These are the activations of a small neural network, seen along a few directions. Each row is one input.
In each table, some parts of the input vary, and every possible input appears once, in random order.
A made-up example of a description, with smaller parts first: line(6) and (point or line(9) or (values(2) and ring(8))).
Shared parts are said once, and a part with two or three values counts as separate values.
In the rows, zero is written as 128.

Other details of the inputs shift rows strongly along two fixed directions, in all tables alike. That doesn't count.

Rows:
r1: [117  69 114 241 198  35 114  45 185 127 143]
r2: [130 141 116 121 109 175 131 144 131 181  72]
r3: [130 188 151 223 106 157 114  94 169 213  50]
r4: [138 113 108  67 105 165 130 168 107 124 139]
r5: [131 118 111  43 112 159 143 164  99 105 126]
r6: [126 148 115 128 108 171 138 145 117 182  70]
r7: [ 99  76 114 248 206  28 117  39 172 120 142]
r8: [110 106 138 159 162  84 117  98 152 121 127]
r9: [142 174 152 212 111 163 117 106 166 211  78]
r10: [113  93 137  87 158  84 124 123 118  62 173]
r11: [112  93 134 107 159  83 125 118 120  72 169]
r12: [135  70 128  87 153  78 126 132 114  48 203]
r13: [135 119 107  68 104 163 138 170  92 125 137]
r14: [ 99 102 127  94 157  77 147 151 106  35 193]
r15: [153 163 147  80  94 170 126 164  99 116 151]
r16: [132 135 112 143 107 169 126 148 128 188  91]
r17: [135 152 141  96 106 137 125 126 116  97 142]
r18: [114 162 113 141 110 150 163 159 112 181  81]
r19: [125 141 112 134 111 166 138 146 116 181  84]
r20: [131  81 132  78 146  88 127 144 103  50 196]
r21: [146 153 151  67  90 163 127 150 115 101 145]
r22: [141 167 148  93  92 158 125 146 109 115 131]
r23: [138 177 152 211 108 164 117 101 172 213  68]
r24: [137 113 109  47 106 167 133 169 107 114 136]
r25: [131 219 144 151  94 165 129 170 123 175  85]
r26: [136 164 138 165 117 137 120 112 132 150 116]
r27: [112  72 117 232 198  35 113  41 188 127 140]
r28: [155 148 146  79 100 163 128 158 107 107 164]
r29: [120  83 133 103 160  77 121 111 134  72 171]
r30: [116 102  92 134 155 109 140  96 130 125 116]
Description of these inputs: values(3) and (point or ring(9)).
The inputs of r2 and r21 match in every part but the values(3) part. If r24 is changed in the same way as r2 into r21, which row does it become?
Answer: r23
Which other rows agree with r14 in the values(3) part? List them by row number.
Answer: r1, r7, r8, r10, r11, r12, r20, r27, r29
Change only the values(3) part in r20. List by row number the other rows that result.
Answer: r13, r15

Rows:
r31: [133 149 142  75 126 123 131 138 114  78 153]
r32: [139 113 138 171 151  98 117  92 151 129 148]
r33: [119 105  97  59 141 116 137 108 113  93 140]
r34: [122  89 121 183 167  82 106  79 154 120 151]
r35: [128  86 117 171 162  88 104  69 152 114 154]
r36: [115 129 115  91 120 121 151 180  96  95 152]
r37: [102 148 109 166 143 134 130 130 161 190  65]
r38: [124 137 124 104 120 123 141 140 105  92 163]
r39: [113  90  74 100 155 101 160 133 132  83 169]
r40: [124 118 160 110 133 109 132 140 125  94 154]
r41: [132 101 101 162 152  93 116  85 139 108 162]
r42: [129 136 109 106 110 134 150 133 117 112 131]
r43: [122 136 126 158 156  94 125  76 149 112 126]
r44: [130 116  88  83 120 147 155 123 115 122 127]
r45: [149 116 146  82 120 140 119 135 118  98 164]
r46: [131 141 122  80 102 151 136 147 104  96 151]
r47: [124 121 108 191 142 142 136 113 111 191  79]
r48: [107 121 116 167 169  78 113  79 148 104 131]
r49: [117 147 125 209 146  96 142  90 149 148 125]
r50: [130  94 113 164 147  92 121  91 154 130 130]
r51: [147 146 139 122 113 136 131 147 118 129 151]
r52: [129 132 146 113 102 189 127 177  88 189  73]
r53: [118  97 126 143 143  93 132  99 153 114 126]
r54: [123 153 125 221 142 108 140  75 162 163 114]
r55: [123 102 129 116 134 110 121 170 113 119 143]
r56: [115 128 112 139 147  93 127  94 143 115 115]
r57: [142 123 119 157 145  98 126  97 142 115 167]
r58: [137 129 165  83 114 129 137 158 118  92 154]
r59: [125 150 125 122 107 147 134 140 116 125 132]
r60: [127 109 112 148 141 143 125 151 155 181  95]
r61: [119 105 140 163 147 104 115  93 157 123 121]
r62: [116 161 132 183 133 132 110 100 154 169  73]
r63: [142 139 149 103  94 176 104 163 120 151 115]
r64: [141 153 130 124 102 167 115 156 111 154 123]
r65: [132 112 148  66 110 142 122 142 118  85 147]
r66: [119 144 125 155 149 114 115  88 148 125 111]
r67: [132 130 136  74  88 186 136 154 121 178  75]
r68: [135 177 138 145  97 167 137 130 131 167 102]
r69: [133 120 116  94 121 125 134 187  95 107 153]
r70: [134 175 133 140  91 179 133 137 131 168  95]
r71: [113  91 118  82 140 122 143 160 137 116 138]
r72: [103 119 139 186 138 139 133 116 129 195  61]
r73: [113 148 162 139  99 153 127 191 126 185  72]
r74: [151 130 122  77 108 155 123 145 107 100 166]
r75: [133 108 149  70 120 138 124 135 121  78 158]
r76: [147 127 123  95  96 186 127 150 124 188  78]
r77: [125  99 133 187 166  72 117  90 152 120 157]
r78: [134 102 100 160 149 101 113  80 141 109 163]
r79: [148 132 110 107 105 145 130 146 123 130 129]
r80: [137 113 146  81 124 130 117 162 107  91 168]
r81: [122 151 146 103 131 116 129 142 117  99 138]
r82: [130 103  82 160 153 120 137 131 148 149 123]
r83: [102 143 125 156 136 136 130 120 109 175  66]
r84: [127 120 159  74 117 131 126 165 110  87 152]
r85: [123 134 123 173 147  88 148  92 141 111 156]
r86: [136 118 132 165 132 127 106  98 151 148 121]
r87: [125 119 154 102 118 135 120 145 125 108 132]
r88: [150 151 105 139  96 194 135 140 129 216  57]
r89: [116 162 127 148  98 189 151 155  91 200  57]
r90: [128 170 141 121 105 164 112 134 130 153  80]
r91: [151 130 124 105 117 135 128 130 119 110 163]
r92: [132 152 147  69 124 121 133 151 105  81 152]
r93: [130 103 141 142 151  93 127  87 151  97 149]
r94: [100 128 122 154 152  88 126 132 129 125 114]
r95: [140 127 127 117 131 113 129 142 115 102 174]
r96: [141 155 164 164 113 150 117 142 142 179 103]
r97: [141 129 130  82 114 137 126 166  98  97 173]
r98: [120 146 139 108 134 115 122 136 116 102 131]
r99: [132 166 125 136  95 174 131 134 128 156 103]
r100: [133 105 148 113 145  94 131 110 138  75 169]
What is each input in this table made of?
Answer: ring(5) and (values(5) or ring(9))
The inputs of r94 and r55 match in every part but the ring(5) part. If r43 is changed in the same way as r94 into r55, which row does it become?
Answer: r45
Change only the values(5) part in r71. List by row number the other rows that result.
Answer: r53, r67, r72, r73
Change only the values(5) part in r42. List by row number the other rows that result.
Answer: r36, r39, r44, r89
Change only the ring(5) part in r64. List by row number the other rows that result.
Answer: r34, r48, r59, r87
